A small network was shown many inputs. Here are its activations along a few directions, one row for each input.
In each table, some parts of the input vary, and every possible input appears once, in random order.
A made-up example of a description, with smaller parts first: values(3) and (point or ring(11) or (line(4) and ring(8))).
Shared parts are said once, and a part with two or three values counts as separate values.
In the rows, 128 means zero.

Other details of the inputs vary at random and push rows far along three fixed directions, the same in every table; ignore that.
To show where, the next rows are all for the same input, with only those details redrawn:
[114  82 158 144 166 127 157 114 158 127 174 111 117 110 127]
[115  93 140 129 145 125 145 112 119 132 158 109 109 103 124]
[113 155 112 164 106 120 141 107 169 114 144 159  83 164 163]
[114 144  97 127  93 117 125 105  88 129 126 132  82 127 142]
[129 168  92 101  62 113  89 107  27 147  96 147  81 128 131]
[114  90 140 127 147 124 145 112 114 132 157 105 110  99 121]
[154 177 162 145  94 120  87 121 150 149 125 206 111 188 150]
[159 107 189  89 131 122  83 127  58 177 131 143 143 106  96]

Table:
x1: [ 98 128  88 147 128 132 163 128 151  97 134 105 120 119 130]
x2: [116 163  87 139  98 129 132 127 131 111 108 138 118 143 132]
x3: [162 140 161 116 146 137 101 155 150 140 103 151 180 145 121]
x4: [102  95 119 146 164 137 173 129 172 105 150  93 141 105 114]
x5: [127 109 149 124 135 122 128 115 113 140 149 130 113 117 125]
x6: [119 153  99 134  91 118 123 107 102 128 125 143  81 140 148]
x7: [172 147 183  97 133 138  71 154  99 160  99 162 185 131  86]
x8: [152 127 186 134 166 142 114 151 182 136 130 154 181 139 105]
x9: [118  96 126 110 130 121 132 114  70 136 144  96 105  86 117]
x10: [121 143  75 128 104 127 141 137 135 110 103 106 128 146 153]
x11: [118  94 122 133 177 141 162 145 168 103 136  80 158 104 125]
x12: [163 139 171 148 144 135 119 160 217 134 128 160 178 184 149]
x13: [118 152  80 158 114 130 155 136 198  99 115 126 125 173 171]
x14: [123  99 126  96 152 135 130 143  76 127 119  83 157  71  86]
x15: [126 144  81 107 118 132 127 138  96 114  90 105 137 116 129]
Question: What is each input in this table made of?
Answer: values(3) and (point or line(4))
Question: Changing only the values(3) part turns x13 into x10. The same change can be made to x8. Which row results?
Answer: x7
Question: Change only the values(3) part in x4. List by row number the other rows that result.
Answer: x1, x2
Question: Which other rows agree with x11 in the values(3) part? List them by row number.
Answer: x1, x9, x12, x14

Table:
x16: [168 145 154 117 111 123  93 146 142 153 110 157 153 175 152]
x17: [149 123 150  94 148 142 101 150  94 141  99 115 182 103  87]
x18: [124  84 137 119 150 123 142 115 121 137 151  98 113 113 144]
x19: [104  88  93 132 156 133 178 136 158 101 137  65 143 103 137]
x20: [161 133 151 124  81 115  97 143 125 166 124 149 139 180 141]
x21: [123 179  69 138  67 112 121 112 113 118 106 148  67 174 187]
x22: [117 186  71 131  53 110 105  92  72 129 102 164  53 159 165]
x23: [115 106  80 113 138 131 149 132 110 113 109  70 133 102 135]
x24: [ 90 118  85 108 114 127 145 111  50 118 124  89 106  66  89]
x25: [119 140 116 110 122 134 114 126  80 127 105 121 136  98  89]
x26: [ 87 114 104 136 140 133 158 106 114 106 143 100 100  86 104]
x27: [121 161  64 135  90 119 137 120 134 113 101 126  92 165 184]
x28: [137  95 133 115 164 136 143 149 140 123 124  90 167 109 125]
x29: [139 115 177 154 148 125 133 122 184 140 169 161 122 154 142]
x30: [131 121 162 131 162 141 128 144 147 121 134 132 162 111  91]
x31: [157 130 156  99 135 139  95 159 105 148 100 135 191 118  89]
x32: [102 100 128 125 143 126 147 112  90 121 155 104 104  79 105]
x33: [149 155 174 128 116 125  89 116 118 154 128 188 122 147 115]
x34: [145 110 125  90 122 121 110 139  73 144 109  99 140 113 135]
x35: [161 104 172  94 126 120  95 134  80 172 129 136 146 124 122]
x36: [157 173 141 123 120 138  95 157 146 129  92 164 170 158 119]
x37: [147 141 195 169 145 125 121 124 214 134 168 193 122 180 155]
x38: [ 86 171  57 180 108 134 172 118 195  75 126 137  97 148 148]
x39: [ 95  97 146 183 173 134 188 110 231  97 193 128 109 129 137]
x40: [114 113 159 151 166 136 147 126 164 118 160 131 133 108 103]
Question: What is each input in this table made of?
Answer: point or (values(3) and ring(8))
Question: Change only the values(3) part in x40. List by row number the other rows that result.
Answer: x24, x26
Question: Change only the values(3) part in x17. List by row number the other rows that result.
Answer: x31, x36
